[154 172 103 114] -> <106>
[107 172 103 103] -> <97>
[107 169 169 169] -> <2>
[148 166 106 163] -> <94>
howmany <2>: [169] => 3
howmany <97>: [107] => 1
asked: [107 169 169 169] => <2>

[156  78 166 120]  <148>
[164 119 172 122]  <153>
[133 128 136 136]  <119>
[141 149 138 102]  <59>
[127 165 123 122]  <61>
[146  88 157 148]  <35>
[128 132 130 140]  <55>
[166 166 166 111]  <143>
asked: [156  78 166 120] => <148>
howmany <143>: [167] => 0

[123 121 145 118 152 135 124 126 125 113 115 102 133 135 135 156 127 134
 159 139 110 115]  <92>
[124 121 145 118 152 135 124 126 103 113 115 107 133 135 135 156 127 134
 170 124 107 115]  <120>
[123 121 145 118 152 135 124 126 103 113 115 123 145 106 145 158 145 124
 131 115 103 145]  <4>
next: [115 102 133 135 135 156 127 134] => [159 139 110]
howmany <4>: [158] => 1
howmany <120>: [124] => 3
next: [135 124 126 103 113 115 123 145 106 145 158] => [145 124 131]

[111 132 124 121 126 141] = <37>
[128 132 112 127 126 135] = <69>
[172 126 128 149 110 113] = <127>
[116 116 112 123 123 123] = <86>
[145 123 119 141 114 123] = <41>
[136 144  92 134 110 149] = <126>
[100 115 116 148 148 116] = <52>
howmany <86>: [123] => 3
howmany <127>: [149] => 1
next: [172 126] => [128 149 110]
howmany <52>: [115] => 1

[134 103 161 129 152 136 149 155 124 121 149 147 136 136 142 135 145 108
 121 146 138 110 152 136 164 140 149 111 128 146 106 102 115]  <85>
[143 156 176 110 138 119 137 143  97 127 125 104 164 125 160 111 127 127
 108 130 124 142 142 147 115 128 118 143 107 125 118 111 142]  <88>
[141 119 148 104 125 138 110 156  97 129 176 127 164 131 108 118 130 107
 151 112  86 148 141 140 121 142 150 124 135 129 147  98 110]  <99>
[128 150 144 115  94 134 119 133 136 105 148 147 124 131 108 118 130 107
 151 112 119 148 141 140 121 142 150 124 135 129 147  98 110]  <123>
[126 150 159 115  94 134 119 133 136 105 148 147  86 131 118 118 130 147
 151 112  86  86 120 140 121 142 150 118 135 129 147  98 110]  <16>
howmany <88>: [143] => 3
howmany <88>: [138] => 1
next: [156 176 110 138 119 137 143  97 127 125 104 164] => [125 160 111]
howmany <16>: [118] => 3
howmany <85>: [149] => 3

[115 137 126 128 135 119 121 141 133 132 119] -> <139>
[134 146 115 149 112  97 133 125 139 124 121] -> <68>
[148 140 117 140 148 140 113 148 125 127 112] -> <136>
[116 144 126 138 132 106 125 132 139 130 123] -> <30>
[110 151 127 136 131  92 125 129 143 130 127] -> <179>
[128 140 117 127 133 125 113 148 127 127 112] -> <44>
[134 141 115 149 112  97 133 125 139 124 107] -> <158>
[ 99 146 116 127 149 106 103 162 131 135 110] -> <26>
next: [131  92] => [125 129 143]
howmany <30>: [132] => 2
howmany <136>: [140] => 3
next: [126 128 135] => [119 121 141]

[128 125 100 103 128 127 128 140 130 132 140 121  95 126 135 138 142 110
 139]  <90>
[129 122 127 131 129 129 131 131 130 126 127 128 130 130 128 131 125 127
 132]  <164>
[131 129 122 131 130 137 140 115 144 125 134 138 130 118 127 128 130 129
 146]  <93>
[127 123 101 103 116 129 132 142 132 133 140 122  96 125 136 136 146 112
 135]  <196>
[126 112  92  99 119 130 146 115 145 129 139 124 104 108 137 136 153 119
 149]  <72>
[132 132 130 130 128 137 125 133 133 128 134 137 124 127 128 130 120 128
 128]  <48>
[128 127 104 104 112 131 122 146 125  94  94 120  94 132 135 137 138 110
 132]  <32>
[132 124 129 131 128 128 127 135 128 127 127 127 128 131 127 130 124 127
 130]  <89>
[128 113 133 124 134 131 125 109 130 110 135 122 117 108 124 134 127 113
 148]  <64>
[132 128 131 128 132 123 123 134 121 120 127 125 127 130 131 129 120 128
 128]  <181>
howmany <48>: [132] => 2
next: [128 128 127] => [135 128 127]
howmany <32>: [93] => 0

[130 126 121 116  92 109 105  92  99  95  96  92  92  89  95  95  98 101
 104 109 114 115 120 123 118 132 130 131 131 118  92 128 126 123 120 118
 118 111 108 107  89 108 101 103 103]  <60>
[129 129 130 130 131 131 133 134 135 138 139 140 142 145 146 148 150 154
 153 156 157 154 158 160 155 157 156 150 151 150 149 143 139 135 132 127
 123 119 117 111 110 109 103 103 100]  <43>
[125 126 127 129 131 134 136 138 141 145 149 149 155 160 159 161 164 117
 162 167 167 169 170 171 170 167 166 167 162 157 153 158 152 149 144 145
 142 140 138 135 133 131 129 128 126]  <80>
howmany <80>: [131] => 2
howmany <60>: [131] => 2
howmany <60>: [92] => 5
howmany <60>: [118] => 4
howmany <60>: [90] => 0
next: [149 144 145 142 140 138 135 133 131] => [129 128 126]

[138  98 138  98 138  90] -> <14>
[119 115 112 117 166 120] -> <12>
[119 139 112 141 166 120] -> <115>
[151 150 129 151 113 151] -> <110>
[150 151 112 117 152 120] -> <87>
[151 150 118 151 113 151] -> <140>
asked: [151 150 129 151 113 151] => <110>
next: [139 112] => [141 166 120]
howmany <12>: [112] => 1
next: [151 112] => [117 152 120]
howmany <14>: [139] => 0

[128 129 125 135 125 126 132 135 132 128 125 126 127 129 126 106 129 125
 130 124 128 127 128  95 130 125 128 125 128 130] -> <104>
[130 142 142 125 125 128 130 124 128 130 131 129 126 127 126 142 126 131
 128 129 133 129 121  88 133 129 142 131 126 133] -> <98>
[124 131 131 128 128 131 131 126 124 128 127 127 125 125 128 162 131 130
 131 130 131 130 130  99 130 126 128 123 127 126] -> <65>
howmany <65>: [131] => 7
howmany <98>: [142] => 4
next: [131 128 128 131 131 126] => [124 128 127]
next: [129 125 135 125] => [126 132 135]

[101 150 106 144 145 153 144 158 108 142 144 146] : <161>
[144 144 130 119 110 102 111 111 148 114 111 110] : <111>
[117 139 116 156 148 153 154 132 114 127 156 145] : <70>
[110 140 117 140 138 151 139 146 117 139 141 139] : <157>
[138 116 101 117 119 114 118 116 139 122 117 118] : <162>
[127 135 120 145 140 144 144 138 119 128 145 138] : <75>
[113 138 118 130 133 137 130 144 120 137 130 134] : <78>
[138 116 140 117 119 114 118 116 139 118 118 118] : <25>
howmany <25>: [118] => 4
next: [130 144 120] => [137 130 134]
next: [144 144 138 119] => [128 145 138]
howmany <70>: [139] => 1
howmany <111>: [111] => 3

[152 151 155 141 125 136 144 146 150 163 155 122 139 164 141 130 151 138
 152 147 113 126 158 140 146 161 161 137 154 153 149 134 155] = <109>
[126 150 140 146 125 136 144 146 150 150 155 122 139 164 127 130 151 138
 152 147 155 126 158 140 146 161 161 137 154 153 150 134 144] = <125>
[139 147 137 117 131 114 127 129 128 152 142 146 117 148 142 136 129 141
 114 130 114 152 142 141 142 146 145 142 137 114 156 145 141] = <128>
asked: [152 151 155 141 125 136 144 146 150 163 155 122 139 164 141 130 151 138
 152 147 113 126 158 140 146 161 161 137 154 153 149 134 155] => <109>
asked: [126 150 140 146 125 136 144 146 150 150 155 122 139 164 127 130 151 138
 152 147 155 126 158 140 146 161 161 137 154 153 150 134 144] => <125>
howmany <128>: [115] => 0
howmany <125>: [151] => 1
next: [146 125 136 144] => [146 150 150]
howmany <128>: [141] => 3

[123 121 141 121 124 124]  <138>
[132 134 167 121 114 126]  <62>
[134 132 137 134 126 133]  <118>
[131 127 142 121 123 132]  <107>
[132 147 167 114 104 129]  <105>
[134 132 140 122 124 133]  <58>
[129 147 167 121 114 121]  <77>
asked: [134 132 137 134 126 133] => <118>
asked: [134 132 140 122 124 133] => <58>
next: [121 141] => [121 124 124]
howmany <138>: [124] => 2
howmany <118>: [132] => 1

[139 117 153 143 127 153 139 153 139]  <56>
[109 143 129 118 122 131 153 141 117]  <18>
[122 155 121 155 122 117 116 157 122]  <20>
howmany <20>: [121] => 1
howmany <56>: [139] => 3
howmany <56>: [153] => 3
next: [153 143] => [127 153 139]
howmany <20>: [123] => 0
howmany <18>: [117] => 1

[142 142 153 129] = <116>
[122 125 159 120] = <29>
[116 131 151 117] = <31>
[116 131 151 132] = <82>
[123 154 154 121] = <160>
[129 128 128 129] = <10>
[116 124 113 135] = <17>
howmany <10>: [129] => 2
howmany <29>: [159] => 1
asked: [123 154 154 121] => <160>
howmany <160>: [123] => 1
asked: [116 131 151 132] => <82>
howmany <116>: [129] => 1

[156 122 166 104 121 153 155 115 158 150 143 110 128 130 161 163 101 109
 144 132 153 152 129 159 137 133 157 122 135 124 131  94  90 148  88 158
 158  87 110  93 101 139 125 154 167  96 169 103  86 127 113 168 120 115
 131 108 158 100  91 161] : <83>
[ 98 112 162  93 136 165 132 115 121 156 122 166 106  89 158 142 136 107
 140 104 170 121 122 165 138 121 164 168  89 131 115  94 170 105 116  95
 138 140  85 111 124  87 104 146  99 130 130 125 119 130 167 136 165 111
 143 162 161 128 136 159] : <23>
[163 153 161 156 134 154 110 143 159 160 140  97 142 144  87 135 167 128
 139 114 104  87 168 136 137 142 163 166 158 112 142  94 129 157 121 150
 116 119 164  91 153  89 150 111 121 146  89 160 123 113 124 159 150 118
 108  96 128 103 101  96] : <102>
next: [158 112] => [142  94 129]
howmany <23>: [130] => 3
next: [156 122 166 106] => [ 89 158 142]
next: [153  89 150 111 121 146  89 160 123 113 124] => [159 150 118]

[142 142 110 138 122 134 120 135 146]  <180>
[137 121 115 136 120 133 118 130 149]  <46>
[136 152 110 136 135 126 116 129 142]  <9>
[139 135 113 135 125 130 115 131 147]  <49>
[141 159  89 142 141 133 141 135 135]  <167>
[128 138 106 137 122 133 128 133 138]  <81>
[138 128  97 127 111 115 105 134 143]  <47>
[135 137 115 140 117 124 119 137 136]  <192>
[142 144 107 116 125 131 116 116 131]  <197>
[137 138 104 133 120 124 116 135 141]  <66>
[130 110 152 136 119 130 119 134 143]  <144>
[128 141 103 139 120 131 118 140 142]  <74>
howmany <167>: [140] => 0
howmany <66>: [135] => 1
howmany <197>: [116] => 3
next: [152 110 136] => [135 126 116]
next: [111 115] => [105 134 143]

[107 147 148 133 128  96 107 153] -> <198>
[ 92 103 127 144 128 125 171 120] -> <51>
[172 130 105 114 110 110 124 147] -> <169>
[140  82 134 122  90 122 165 171] -> <163>
[115 120 155 164 146 115 146 146] -> <121>
[ 84 138 123 119 105 128 112 101] -> <187>
[ 86 129 143  85  88 129  94 120] -> <146>
[155 109 164 120 121 107  96 167] -> <195>
[146 159 105 114 110 105 106 155] -> <63>
[172 121 164 165  93  90 164 117] -> <67>
[114 129  95 128 167 129 160 119] -> <178>
howmany <146>: [128] => 0
howmany <195>: [120] => 1
howmany <121>: [146] => 3
asked: [172 130 105 114 110 110 124 147] => <169>
next: [119 105] => [128 112 101]
howmany <198>: [146] => 0
next: [115 120 155 164] => [146 115 146]

[154 123 119  97 116  89 133] = <54>
[106 153 121 120 144 121 154] = <129>
[123 154 119 112  79 117 154] = <50>
howmany <50>: [117] => 1
next: [123 154 119] => [112  79 117]

[ 95 120 158 106 124 144 119 104 121 127 142 106 120 159 135 117 133 106]  <172>
[142 150 132 137 137 105 143 143 132 145 130 138 126 110 157 121 132 117]  <170>
[114 121 139 119 125 138 122 117 125 124 132 119 126 142 124 126 129 123]  <42>
[144 159 128 128 141 141 150 148 141 141 133 140 124 104 172 117 134 108]  <132>
[144 159 128 137 128  95 150 148 133 154 133 140 124 104 130 117 134 108]  <199>
[138 141 124 134 134 113 138 139 131 139 128 135 127 136 145 125 130 123]  <159>
[144 162 128 137 142  93 151 149 134 156 133 140 124 103 176 115 135 106]  <36>
[ 92 120 162 103 124 145 119 102 142 128 143 103 119 161 138 115 134 102]  <155>
[144 159 128 137 128  95 150 148 133 154 133 140 124 104 172 117 134 108]  <103>
[134 134 125 131 131 121 133 134 130 133 128 132 128 121 135 127 129 127]  <145>
howmany <132>: [141] => 4
next: [119 125 138 122 117 125 124 132 119 126] => [142 124 126]
howmany <170>: [136] => 0
howmany <132>: [127] => 0

[111 107 138 115 106 144 149] = <165>
[109 116 119 102  87 117 124] = <156>
[109 115 107 138  90 117 124] = <53>
[101  83 124 146 131 118 123] = <15>
[105 101 122 122 109 119 125] = <166>
[ 87 130 121 124 111 118 123] = <141>
[103  86 130 142 129 127 132] = <21>
next: [101  83] => [124 146 131]
next: [ 86 130] => [142 129 127]
next: [109 116 119] => [102  87 117]
next: [107 138 115] => [106 144 149]
howmany <166>: [105] => 1
asked: [109 115 107 138  90 117 124] => <53>

[135 140 116 105 145 108 145 145 102 140 150 116 116] : <6>
[126 106 157 149 121 146 113 151 158 118 162 100 117] : <176>
[153 150 132  98 146  98 147 146 112 155 129 119 154] : <117>
[116 135 140 103 146 102 118 152 118 148 149  98 147] : <207>
[122  96 146 157 131 158 122 138 153 127 143 106 119] : <218>
[135 140 116 105 137 108 145 125 102 140 108 142 137] : <133>
[145 123 159 114 135 116 128 164 132 138 156  98 135] : <108>
[143 143  97 106 145 104  97 104 100 149  90 154  97] : <130>
[113 140  99 139 110 142 119  98 130 114 110 161 119] : <38>
[143 149  99 107 152 104 153 112  96 152  90 152 145] : <211>
[138 103 134 158 113 156 107 124 159 113 148 119 115] : <5>
[119 124 137 143 116 146 114 120 151 110 147 123 146] : <124>
asked: [135 140 116 105 137 108 145 125 102 140 108 142 137] => <133>
howmany <6>: [146] => 0
howmany <207>: [118] => 2
next: [113 140  99 139 110] => [142 119  98]
howmany <130>: [97] => 3
next: [135 140 103 146 102 118 152 118 148] => [149  98 147]
next: [140 103] => [146 102 118]

[128 132 126 150 131 121 131 132 136 123 120 126 122 128 118 130 114 130
 126 126 126 136 101 132 127 138 122 119 144] = <8>
[134 125 114 140 132 129 127 120 131 130 132 122 147 149 126 123 106 129
 116 129 132 139 121 117 137 140 125 127 118] = <73>
[122 133 118 139 128 121 134 117 127 141 124 128 115 123 149 126 148 164
 116 126 124 136 135 137 125 141 131 130 142] = <7>
next: [123 149 126] => [148 164 116]
next: [132 122 147 149 126 123 106 129 116 129 132] => [139 121 117]
howmany <8>: [126] => 5

[ 99 105 103 110 102 117 124 103 107 125 125 113  99  96 101  93 116]  <57>
[ 89 124 100 111  86 124 124  85 102 124 124 117  93  89 100  78 118]  <84>
[ 89 124 100 111  86 124 116  85 126 129 124 117  93 101 100  78 118]  <113>
[124 110  97 105 102 101 112  86 120 127 134 110 104  86 117  83 123]  <137>
next: [105 103] => [110 102 117]
next: [105 103 110 102 117 124 103 107 125] => [125 113  99]
howmany <57>: [124] => 1
next: [110  97 105 102] => [101 112  86]
howmany <84>: [116] => 0
howmany <84>: [124] => 5

[137 149 142 133] = <45>
[139 148 148 139] = <13>
[104  78 117 118] = <34>
howmany <13>: [148] => 2
asked: [137 149 142 133] => <45>
howmany <34>: [104] => 1
asked: [104  78 117 118] => <34>

[160 118 152 148 145]  <33>
[138 142  90 141 132]  <100>
[106 110 102 106 110]  <96>
[111 119 130 152 158]  <19>
[119 140 140 140 119]  <135>
[167 107 143 163 148]  <11>
[124 124  93 119  92]  <154>
asked: [111 119 130 152 158] => <19>
howmany <154>: [124] => 2
howmany <135>: [140] => 3
howmany <96>: [110] => 2

